grid =
5  4  6  6  6  6  6  2  6  2  3  6  6  5  6
3  4  2  2  2  2  3  5  2  6  5  2  2  3  2
4  2  4  4  4  4  3  6  4  4  6  3  4  3  4
6  7  7  8  7  6  8  2  7  2  1  8  8  8  7
3  0  2  2  2  2  2  7  2  6  7  2  2  2  2
Rows and columns are counted from 0.
row 0 col 0 => 5
row 4 col 0 => 3
row 1 col 0 => 3
row 2 col 0 => 4
row 2 col 2 => 4
row 0 col 13 => 5
row 1 col 13 => 3
row 2 col 4 => 4
row 2 col 1 => 2
row 0 col 14 => 6
row 3 col 12 => 8
row 3 col 10 => 1
row 3 col 3 => 8
row 4 col 13 => 2
row 2 col 14 => 4
row 4 col 8 => 2
row 4 col 6 => 2
row 2 col 9 => 4
row 3 col 13 => 8
row 3 col 9 => 2
row 1 col 14 => 2
row 4 col 14 => 2
row 1 col 12 => 2
row 0 col 3 => 6

m =
[[5, 7, 5, 2, 8, 8, 5, 7, 2, 7],
 [5, 4, 3, 7, 2, 2, 4, 1, 8, 3],
 [1, 4, 5, 4, 4, 2, 8, 3, 6, 2],
 [5, 7, 5, 2, 8, 8, 5, 7, 2, 8],
 [5, 7, 5, 2, 8, 8, 5, 7, 2, 7],
 [6, 8, 4, 3, 8, 9, 4, 8, 2, 8],
 [5, 7, 6, 2, 8, 8, 5, 8, 2, 7],
 [2, 4, 4, 6, 4, 2, 7, 2, 7, 2],
 [3, 3, 4, 6, 3, 1, 6, 2, 8, 2],
 [1, 3, 5, 5, 4, 1, 7, 2, 7, 2],
 [5, 7, 5, 2, 7, 8, 5, 8, 2, 7],
 [1, 4, 6, 4, 4, 1, 8, 2, 6, 2],
 [5, 7, 5, 2, 8, 8, 5, 7, 2, 7],
 [5, 7, 5, 2, 7, 8, 5, 7, 2, 7],
 [4, 6, 6, 2, 7, 7, 6, 7, 3, 5],
 [7, 4, 1, 9, 1, 4, 1, 1, 8, 6]]
Indices start at 0.
row 0 col 0 = 5
row 4 col 0 = 5
row 6 col 2 = 6
row 9 col 0 = 1
row 2 col 5 = 2
row 5 col 8 = 2
row 0 col 9 = 7
row 6 col 8 = 2
row 12 col 5 = 8
row 0 col 1 = 7
row 10 col 4 = 7
row 4 col 6 = 5
row 12 col 4 = 8
row 8 col 1 = 3
row 12 col 6 = 5
row 3 col 0 = 5
row 3 col 9 = 8
row 14 col 1 = 6
row 3 col 4 = 8
row 15 col 5 = 4
row 11 col 6 = 8
row 6 col 5 = 8
row 3 col 3 = 2
row 7 col 1 = 4
row 8 col 3 = 6
row 15 col 6 = 1
row 7 col 0 = 2
row 10 col 2 = 5
row 12 col 7 = 7
row 15 col 8 = 8
row 2 col 9 = 2
row 13 col 6 = 5
row 4 col 8 = 2
row 3 col 6 = 5
row 8 col 0 = 3
row 1 col 3 = 7
row 11 col 9 = 2

B = array([ -8,   0,  -9, -32,   2,   6,   3,   0, -38])
B[0]	-8
B[6]	3
B[5]	6
B[4]	2

M =
-6 1 3 4 -6 9 -13 -10 -20 -12 -7 6 -12 8 -9 -25
-4 2 2 -4 -8 9 -14 -7 2 -16 25 8 -4 -6 15 -18
-8 -3 0 -7 2 -1 -13 -30 -4 -17 21 10 -4 -3 12 -21
12 40 3 13 -16 24 -17 -8 6 -8 13 16 4 6 18 0
-11 -18 -3 -9 -8 9 -14 -7 -24 -9 12 13 26 4 -9 -1
11 21 -3 2 -9 10 -15 -8 13 3 -6 -16 -25 -9 0 -11
2 19 2 10 -8 10 -18 -9 7 -6 16 15 9 3 18 4
0 -37 -2 -8 -11 12 -20 -6 4 -9 9 17 -1 8 18 -3
Indices start at 0.
(0, 0) => -6
(4, 6) => -14
(0, 6) => -13
(7, 14) => 18
(0, 3) => 4
(2, 6) => -13
(3, 8) => 6
(7, 0) => 0
(3, 1) => 40
(6, 13) => 3
(7, 10) => 9
(6, 7) => -9
(2, 10) => 21
(5, 15) => -11
(6, 0) => 2
(2, 7) => -30
(2, 1) => -3
(1, 11) => 8
(0, 5) => 9
(7, 5) => 12
(1, 8) => 2
(0, 13) => 8
(3, 14) => 18
(1, 9) => -16
(4, 8) => -24
(5, 8) => 13
(1, 1) => 2
(3, 10) => 13
(6, 9) => -6
(3, 2) => 3
(1, 15) => -18
(7, 12) => -1
(3, 9) => -8
(6, 3) => 10
(0, 11) => 6

a = [ 24  27  25  21  28 -36  23 -19]
a[0]: 24
a[6]: 23
a[3]: 21
a[2]: 25
